Each row below holds a small network's activations on one input, seen along a few directions.
Each table varies a few parts of the input and shows all the possible inputs, shuffled.
Descriptions start from the smaller parts, as in this example, which fits no table here: one of 2 separate values, together with either a single point or one of 9 places along a line or (one of 6 places along a line, together with one of 8 places around a ring).
Shared parts are said once, and a part with two or three values counts as separate values.

Other details of the inputs vary at random and push rows far along two fixed directions, the same in every table; ignore that.

Table:
row 1: [ -5  19  -1  27 -24 -43 -23  -5  33 -13 -35   7  19  43]
row 2: [ -6  -8  23  -4  10  14 -23   9 -16  22   1   4  -4 -19]
row 3: [-16 -19  19  -7   5   9 -15  20 -21   7  -1  15 -20 -12]
row 4: [ -3  -9  29  -5   8   9 -18   9 -18  15   7  -2  12  -6]
row 5: [  1  10   3 -11   9   5 -17   5  16   5 -10  -4  -6 -11]
row 6: [-18   2  14 -22  10   8 -21  20   6   1  -5   4 -26  -8]
row 7: [ 17  -7 -37 -26  12  30  58 -18 -22  -8  53 -23  20 -10]
row 8: [ -7  -3  22  -5   7  15 -19  10 -21  31   2   5  -5 -11]
row 9: [  0   4 -57 -56  15  28  43 -14   9 -25  44 -22  -8  -4]
row 10: [-28 -13  -7  31 -34 -43 -27 -11   4 -29 -28  19  15  45]
row 11: [ 18  22 -87 -11 -11  -6  68 -42  21 -36  28 -21  19  27]
row 12: [  3  10  29 -15  14  13 -16  15   9  10  -3 -12  -3 -15]
row 13: [ 14 -10 -25 -16  11  26  49  -9 -21  -4  42 -16  13 -14]
row 14: [  6  -9  12   5  -4  11  -5  11 -20  22  -4  13 -12 -10]
row 15: [ -3  -2   7  -6   3   6  -7   1 -15  18  14   0  12   6]
row 16: [  2   8  28 -14  14  11 -25  14  11   9  -7 -10  -7 -24]
row 17: [  3   9  20  -6  13   8 -13  10   9   2  -5 -10  -7 -19]
row 18: [  4 -17  24  13   1   4  -2  15 -20  12  -2   5  -1 -12]
row 19: [  1  12   3 -16   8   4 -21   4  19   5 -10  -7   0  -8]
row 20: [ -4  -4  23  -5   9  14 -13  12 -21  28   8   4   1  -6]
row 21: [ 19   9 -54  14 -11 -20  56 -33  18 -44  15 -17  14  24]
row 22: [  4   3  23   2  17   4 -10  12   3   3  -8  -7 -20 -24]
row 23: [ 16  -7 -43 -29  13  26  48 -25 -16 -14  52 -24  21 -15]
row 24: [  4   7  19   3  11   5  -2  11   7   1  -6  -8  -8 -11]
row 25: [  0  -6  21   0   3  16 -12  15 -22  30  -2  11 -12 -16]
row 26: [  2  12  -1  40 -22 -36 -13  -5  19 -13 -39  18  -8  29]
row 27: [ -9 -23  19  -7   3   6 -13  22 -24   8  -2  16 -24 -14]
row 28: [-10 -34  -4  55 -48 -53  17 -37  18 -13 -26  31  27  49]
row 29: [-22 -16  13 -15   8  13 -18  11 -19   5   3   6 -12  -6]
row 30: [ -4  -3  12   2  -1  11  -8   7 -19  25   3   7  -3  -7]
row 31: [ -7  -2  11  -7   3   8 -17   3 -17  25   4   2   3  -1]
row 32: [ -3  -2  18   3   3  10  -5  10 -19  24   8   7   2  -2]
row 33: [ -1 -14  26   4   9  11  -9  15 -19  14   3   1  -1 -26]
row 34: [ -1 -10  27  -8  10  11 -21   7 -17  13   9  -3   8 -17]
row 35: [  1   7  16  -6  17  15 -16  12   6  11  -8   0 -22 -24]
row 36: [  5 -15  17   2   7  15 -10  15 -19  20  -2   9 -13 -25]
row 37: [  3  14  16  -1  13  12  -3  12   5  13  -6  -1 -15  -6]
row 38: [  3   5  15   2  11   4  -7   8   9  -3  -6  -8 -11 -19]
row 39: [ 20  19 -57 -45  19  30  58 -20  10  -8  46 -29  10  -1]
row 40: [ -6  -9  -6  57 -40 -48 -17 -11   7 -19 -36  25  16  30]
row 41: [  0  -6  -5  60 -44 -50  -5  -8   4 -14 -33  26  17  45]
row 42: [ -2  17  18 -22  14  12 -27  16   9  25 -12  -6  -9 -10]
row 43: [ -3  -9  30  -1   8  10 -13  10 -20  15   6   0   7 -10]
row 44: [  2  13  -2  29 -19 -34   0 -10  25 -25 -23  -2  15  28]
row 45: [ -5  -8  13  -6   7  10 -20   3 -14  16   2   0   4 -10]
row 46: [-14  -2   3  26 -19 -41 -20   6  16 -27 -31  22 -24  25]
row 47: [  1  15 -12  24 -27 -44  -8 -15  33 -32 -23  -4  29  39]
row 48: [-20 -16  15 -11   6  12 -14  14 -20   6   3  10 -14  -8]
row 49: [ -7  18   5  19 -16 -30 -27   2  24   0 -37  10   3  23]
row 50: [ -2 -10  25   3   6   8 -13  11 -17  12   3   1   3 -20]
row 51: [  1  10  11  -8  12  11 -16  10  11   9  -9  -3 -14 -18]
row 52: [  2   2 -44 -42  16  24  40  -7   1 -24  38 -12 -20 -10]
row 53: [  4 -17  24   5   9   9  -7  17 -21  15   0   2  -6 -28]
row 54: [ -7  -5 -10  38 -27 -32  -8 -14   2 -12 -19  16  16  22]
row 55: [  4  14 -17  45 -28 -43   6 -16  25 -27 -31  11   5  43]
row 56: [ -2  -8  43 -20  16  11   5  -2  18  25 -16  12 -14 -18]
row 57: [  3  10  24 -22  14  11 -25  12  14   8  -3 -13  -1 -20]
row 58: [ -9   8 -57 -18 -17 -16  24 -24  26 -44  11 -10  11  33]
row 59: [ 24   7 -48 -31  21  31  48 -19   2 -13  37 -21 -14 -22]
row 60: [ -3  -3  -9  51 -36 -40   3 -11   1 -13 -18  20  20  40]
row 61: [ 22  16 -59 -33  17  30  60 -22   4  -9  39 -22  -5  -9]
row 62: [ 18  21 -80  -4 -12 -12  67 -40  24 -38  27 -20  25  36]
Description of these inputs: one of 2 separate values, together with either a single point or (one of 5 places along a line, together with either a single point or one of 5 places around a ring).
Q: The inputs of row 43 and row 12 match in every part but the choice among 2 separate values. If row 27 is changed in the same way as row 43 into row 12, which row does it become?
A: row 46
Q: The inputs of row 33 and row 38 match in every part but the choice among 2 separate values. If row 36 is changed in the same way as row 33 into row 38, which row does it become?
A: row 59
Q: Change only the choice among 2 separate values in row 53. List by row number the other rows that result.
A: row 22
Q: A walk changes only the place on the line of 5. It starts at row 41 and steps to row 60. List the rest of the walk in order.
A: row 32, row 20, row 15
Q: A walk changes only the place on the ring of 5. It starts at row 24 and steps to row 38. List the rest of the walk in order.
A: row 35, row 61, row 37

Table:
row 63: [ -8 -20  21 -21  13  27  -1   9 -15  21  10   9 -17 -19]
row 64: [ -9   1  39 -15  17  15 -17  11   3  23  -8   1 -12 -15]
row 65: [ 14   3 -12  35 -23 -26   7 -13  -4  -4 -10   8  19  23]
row 66: [-14   9  17 -20   8  10 -32  20  -3  19  -4   2  -9  -4]
row 67: [-17 -14 -13  24 -25 -31 -10  -4  -1 -31 -14  12  10  20]
row 68: [ 14  10 -14  15 -11 -16  10 -12  17 -22  -4 -14  20  11]
row 69: [  8   2 -21  27 -19 -22  14 -16  -6  -6  -2   7  17  22]
row 70: [-11  13  32 -16  13  17 -37  21  -5  29  -7   1 -13 -10]
row 71: [-18  -6  -9  35 -34 -36 -25  -1  -6 -10 -26  22   8  37]
row 72: [-16  -4  32 -25   9   9 -29  18   4  16  -9   6 -16  -7]
row 73: [ 22  -1 -77 -34  10  33  72 -31 -22 -10  64 -25  15  -3]
row 74: [  6 -11   3  39 -24 -32   8 -15   9  -8 -17  17  16  21]
row 75: [ -5   4  26 -23  19  17 -26  16  -1   5   3  -9 -13 -19]
row 76: [ -6  -2 -28  23 -27 -23   3 -14  -7 -13  -5  13  13  31]
row 77: [  5   2  23 -30  27  34   8   7   1  25  10 -11  -8 -28]
row 78: [ -9  12  30  -7  14  13 -31  19   0  29  -8  -1  -5 -11]
row 79: [  4   6   9  -1  17  17  11  27  -3   4  -7   7 -53 -20]
row 80: [  0  -8  37  11   7   5 -19  17 -15  11  -6   3  -8 -23]
row 81: [ -6 -11 -23  20 -21 -25   6 -12  -3 -31  -3   6  13  18]
row 82: [ 11  17 -13  11  -7  -6   6  -6  14   2  -3  -7  20  11]
row 83: [ -6   1 -12  -6 -11 -18   7 -14  18 -14  -5   2   5  22]
row 84: [  1   4  26 -20  27  22 -18  18  -3   9   6 -14 -12 -26]
row 85: [-19 -21 -11  20 -27 -30  -3  -8   5 -17 -16  19   6  29]
row 86: [ -2 -13  42   6   9   9 -14  12  -9  28  -7  12 -12 -18]
row 87: [ 29   7 -57 -39  16  30  78 -35   8 -10  48 -32  19  -8]
row 88: [  6   9 -12  21 -13 -27  -1 -12  20 -26 -13 -10  17  18]
row 89: [ -2   1   2 -38  24  21 -12  14  -3  -3  18 -14 -11 -21]
row 90: [ 29  17 -80 -52  21  43  80 -32   1  -9  69 -40  22 -10]
row 91: [  7  19  12 -23  28  25 -14  20  19  15 -16   0 -52 -38]
row 92: [ -5 -16  30  -7  12  22  -6  10 -13  23   4   9 -14 -19]
row 93: [ -6  -8  -7  36 -22 -35  -4  -9   0 -25 -14   8  14  17]
row 94: [  5  -4   9  52 -30 -42 -10  -6   4 -19 -26  10  18  18]
Q: The inputs of row 68 and row 94 match in every part but one. If row 77 is changed in the same way as row 68 into row 94, which row does it become?
A: row 86
Q: What is each input in this table made of?
A: one of 2 separate values, together with either a single point or (one of 3 separate values, together with one of 5 places along a line)
Q: Change only the choice among 3 separate values in row 71. List by row number the other rows that result.
A: row 67, row 85

Table:
row 95: [ 23   3 -24 -53  57  76  60  26 -11  11  33  -7 -96 -71]
row 96: [ 22   7 -79  -4  -7  12  87 -52  -5  -2  40  -3  37  26]
row 97: [-31 -32  58  -5  16   0 -74  35 -15   5 -21  17 -21 -20]
row 98: [  9  32  -1  28 -16 -33 -19   2  36  -6 -28  -6  22  21]
row 99: [ -1   3  52  24   3   0 -41  38 -28  55 -20  19  -5 -12]
row 100: [ -5  -1 -25 -75  35  62  11  12 -33  -1  62 -23 -12 -33]
row 101: [ -6  11 -30 -71  34  60  17   7 -25  21  58 -23 -18 -21]
row 102: [ -4 -21  -8  68 -56 -58  27 -30  11 -34 -24  22  36  51]
row 103: [  0 -14  47  35  -7  -7 -45  29 -32  23 -22  12  -2  -9]
row 104: [ 29  11 -87  -3 -10 -24  77 -65  28 -75  37 -36  39  14]
row 105: [ -7 -32  65  34  -1  -7 -40  25 -30  25 -11  24  -9 -33]
row 106: [ -6   2  83   0  16  -1 -44  23  18  22 -39   2 -19 -22]
row 107: [ 33  19 -36 -51  24  48  45 -23  20  23  36 -27   3 -13]
row 108: [-26  12 -41  33 -49 -57  -7 -36  28 -21 -36  22  17  75]
row 109: [  5  26 -26  57 -38 -63  -7 -19  42 -56 -37 -14  40  40]
row 110: [-36 -24  52 -16   0  -9 -45  28  -3  10 -28  21 -12   6]
Q: What is each input in this table made of?
A: either a single point or (one of 3 separate values, together with one of 5 places around a ring)
Q: Change only the choice among 3 separate values in row 109. List by row number the other rows that result.
A: row 100, row 103
